These are the activations of a small neural network, seen along a few directions. Each row is one input.
In each table, some parts of the input vary, and every possible input appears once, in random order.
A made-up example of a description, with smaller parts first: one of 4 places along a line, together with either a single point or one of 9 places along a line or (one of 2 separate values, together with one of 8 places around a ring).
Shared parts are said once, and a part with two or three values counts as separate values.

Other details of the inputs vary at random and push rows far along two fixed directions, the same in every table; ignore that.

Rows:
row 1: [  7 -29 -10 -10 -21  37 -39   5  40  27  22  -9   5 -23   8   8]
row 2: [-22 -12 -17 -16  -5   8 -31   2  32  18 -21 -18  -3 -34   1 -23]
row 3: [  2  -3 -11  -3 -14   7  -8   1  19   8   0  -6   1 -17  -1  -7]
row 4: [ 19  -4  39   3  13  22 -17  -1  -8  18  39  15  10  33  -4  50]
row 5: [ 26  24  36  12  13   0   7  -1 -26   2  16  15   4  39 -16  28]
row 6: [-13 -14 -34 -13 -28   9 -11   2  40  15  -8 -17  -1 -43   7 -27]
row 7: [ 16  20  35   9  18  -5  13  -4 -25   1  20  19   5  39 -14  34]
row 8: [ 6  6 10 -1  0  4  7 -2 -1 10 20  9  4 12 -5 20]
row 9: [ -9 -18 -39 -15 -29  11 -11   9  32  13  -8 -21 -14 -38  13 -23]
row 10: [-17   1 -14  -7   8 -14   9  -1  -1 -12 -15  -3  -4 -10   2 -16]
row 11: [  6 -13  -4  -3  -5  11   0   4   4  -6  20   3   2  -3   7  12]
row 12: [-15  13  -6   9  12 -24   6  -9 -11 -18 -41  -6   6  -9  -4 -38]
row 13: [ -6 -31 -32  -9 -23  14  -6  12  18  -2   2 -11 -12 -26  21 -12]
row 14: [ 13 -17   2   7 -14  16   0   7  -6  -2  10  10  -2   9  13   7]
row 15: [ 10   7  25   5  20  -4  17  -2 -27 -12  24  19   4  33  -3  33]
row 16: [-16  16  -3   5  17 -28  10  -7 -18 -18 -42  -2   1   0  -5 -33]
row 17: [  1  -2 -12  -8 -12   6  -4   5  14   9   0  -3  -7 -11   0  -5]
row 18: [-29  44   3  -4  31 -44  19 -16 -13 -10 -42  -9   4  -2 -24 -29]
row 19: [-17  35  12  13  19 -35  17 -13 -18  -2 -46  -1   3   9 -18 -33]
row 20: [ 10 -16  -1   2  -4  10  -1   5  -4 -10  20  -1  -2   1  11  15]
row 21: [-10  -1  -7   2   3  -8   3  -2  -1 -15 -14  -2   2 -10   2 -16]
row 22: [ 17 -36  -6  -1 -26  33  -5  15   8   2  35  13  -7   2  21  25]
row 23: [ 13   1  24   9  16  -1  14   0 -30 -14  23  14  -1  33   2  33]
row 24: [ 1 -5 -7 -2 -9  3  2  3  6  9  5 -3 -6 -4  4  1]
row 25: [  9 -13   2  -1  -4   9   1   7  -7  -8  16   9  -3   9   8  16]
row 26: [20  6 11  9 -9 11 -5 -1  1  9 11  2  6 10 -6  9]
row 27: [-22  40   5   4  33 -44  14 -18 -17 -14 -43 -14   5  -1 -20 -30]
Description of these inputs: one of 3 separate values, together with either a single point or (one of 2 separate values, together with one of 4 places along a line).
Q: Changing only the choice among 3 separate values turns row 14 into row 16. The same change can be made to row 4. Which row results?
A: row 2
Q: Change only the choice among 3 separate values in row 21. List by row number the other rows that result.
A: row 22, row 25
Q: Change only the choice among 2 separate values in row 26. List by row number the other rows that result.
A: row 12
Q: Change only the choice among 3 separate values in row 13. List by row number the other rows that result.
A: row 20, row 23

Rows:
row 28: [ 27 -19  15   4   0  33 -12   2   5   4  50  10  10  18   3  37]
row 29: [  6  37  19  13  17 -22  20 -14 -26  -2 -11   7  -2  23 -19  -7]
row 30: [ -8 -30 -42   0 -30  11  -5  10  18   0 -18  -5 -13 -34  27 -39]
row 31: [  1  14  14  10  12 -16  -1  -7 -11  -4 -17  -8  10   8  -8  -4]
row 32: [ -4  33  23   6  26 -26  11 -16 -26 -24 -10   8   3  23 -21  -5]
row 33: [ 16 -11   9   2 -12  26 -21   2   7  19  14   8   1   8  -1  11]
row 34: [-24 -25 -35 -20 -16  13 -20   6  39  20 -19 -21  -9 -42   6 -31]
row 35: [-35  -4 -19  -2   1 -26  13   2  -5 -20 -40 -12  -9 -25   9 -30]
row 36: [-19  14 -19 -12  13 -23   6  -3   4 -11 -28 -15   0 -16  -7 -25]
row 37: [ 20 -30  -5  -4 -50  32  -6  18  29  20  46   4  -9  -9  15  35]
row 38: [-10  29  21   5  41 -27   7 -17 -23 -16  -8  -5   8  15 -14   4]
row 39: [ 24 -19   9   3  -2  22   4   6 -18  -9  44  25   2  30  17  33]
row 40: [-14  25  31   5  35 -22   5  -6 -17   3 -25   6  16  18 -18   9]
row 41: [ 28  -4  13  -4 -10  20  11  10  -5  17  45  10   4  17   3  53]
row 42: [ -8 -11 -33  -5 -26   6 -12   7  29   3 -23 -12 -12 -35   8 -42]
Q: Changing only one part turns row 40 into row 34. The same change can be made to row 28. Which row results?
A: row 38
Q: Describe the family of inputs behind these rows.
A: one of 3 separate values, together with either a single point or one of 4 places along a line

Rows:
row 43: [-32 -11 -28  -6   2 -17  -1  -1  15  -7 -33 -18  -9 -31  11 -37]
row 44: [-21 -14 -26  -8  -1  -7  14   7  -2 -12 -18   0 -16 -12  13 -19]
row 45: [ -9   2 -24  -3 -19  -1 -10   3  18  11 -31 -15  -6 -26   1 -36]
row 46: [ -5  35  15   9  21 -28  25 -12 -23 -10 -24  -4   3  16 -15 -11]
row 47: [ 23 -44  -6  -6 -22  34   2  18  -2   4  55  14  -7  10  27  43]
row 48: [-17 -11 -10   4   7  -9  -1   1 -10 -22 -27  -6   3  -9  13 -29]
row 49: [ 31 -30  -5   2 -38  38  -4  18  15  10  47  10  -3   1  11  33]
row 50: [  2   2 -11   2 -11  -2  -7   3   7  10 -16 -12  -4  -9  -3 -21]
row 51: [ 39  -5  25   0 -11  31 -10  11  -5  20  40  20   3  30   0  42]
row 52: [ 10  10  10   9  -6  -3  11  -2 -13  -4   8  10   2  13  -1  13]
row 53: [  7 -23 -12  -6  -9  21 -22   8  19   2  19  -9  -2 -18   9  12]
row 54: [  8   9  35  17  36 -11  11  -4 -46 -32   8  19  14  41  -4  23]
row 55: [-23  -4 -37  -3 -23 -13  11   3  16   0 -35 -17 -16 -36   7 -49]
row 56: [ 14   8  18   8   4  -3  -4  -4  -6  11   3  10   8  22 -10   8]
row 57: [  5  21  27   1  35 -14  -1 -12 -25 -19   3  -2   7  21 -12  22]
row 58: [ 10 -40  -8   0 -17  28 -15  11   5 -14  17  11  -2  -2  26   8]
row 59: [-37   7  -9 -13   6  -7 -19  -9  25  25 -37 -18   3 -33 -10 -33]
row 60: [-18  11  11  -4  16  -4 -21 -10  13  18 -17  -4   2  -4 -18  -7]
row 61: [  5 -45 -24  -8 -30  33 -16  16  28   6  33  -4  -8 -22  27  16]
row 62: [ -4   4 -14   2  -8  -5  10  -1   7   0 -15 -11  -4 -11   0 -23]
row 63: [ 20 -20  -2 -16 -19  37 -19   9  23  19  59   3   5  -3   9  43]
row 64: [ 14 -14  -7 -17 -11  29 -17   6  27  13  43   3   0  -6   4  32]
row 65: [  0  27  16   6   8 -21  23  -5 -27 -12 -12   6  -2  17 -10   2]
row 66: [-14   3 -23   2 -15  -7   6  -7  16   2 -26 -12   1 -23   3 -35]
row 67: [ 23  32  42  16  25 -14   4 -12 -36  -2   8  13  14  46 -22  28]
row 68: [ 13  39  45  13  32 -16  12 -13 -39   0   0  16  12  49 -21  19]
row 69: [ 31 -26  -3   3 -32  39 -11   8  21  16  41  12   2  -2  11  27]
row 70: [ -9  -2 -22   1 -16   0   4   2  20   4 -21 -11  -4 -26   3 -36]
row 71: [-21  -5  -2  -8  -1   2 -27  -6  29  28 -15 -14   5 -24  -7 -14]
row 72: [  9  22  17   8  11 -14  20   0 -20 -12  -2  16  -1  23 -11  10]
row 73: [-13   2  -3  -3  17 -15   5  -1  -6 -15 -10  -1  -8   0   1  -4]
row 74: [ -3   0 -15   2 -16  -6  10   7   8  -3 -11  -2  -7 -12   0 -19]
row 75: [-26   6  -8  -1  22 -33  25  -6 -25 -20 -28   2  -6   3   1 -22]
row 76: [  3  32  21  10  23 -23  17 -11 -21  -9 -17  10   6  16 -16  -5]
row 77: [-20   8 -11 -16   7  -9  -4  -8  15   6  -4 -12   5 -19  -5  -9]
row 78: [  6  12  27   5  32  -9  -1  -9 -24 -12  13  -2  10  20 -12  28]
Q: Describe the family of inputs behind these rows.
A: one of 3 separate values, together with either a single point or one of 5 places along a line or one of 6 places along a line
Q: Changing only the choice among 3 separate values turns row 71 into row 59. The same change can be made to row 49. Which row results?
A: row 74
Q: Change only the choice among 3 separate values in row 68. List by row number the other rows that result.
A: row 51, row 56
Q: Change only the choice among 3 separate values in row 48. List by row number the other rows that result.
A: row 54, row 58
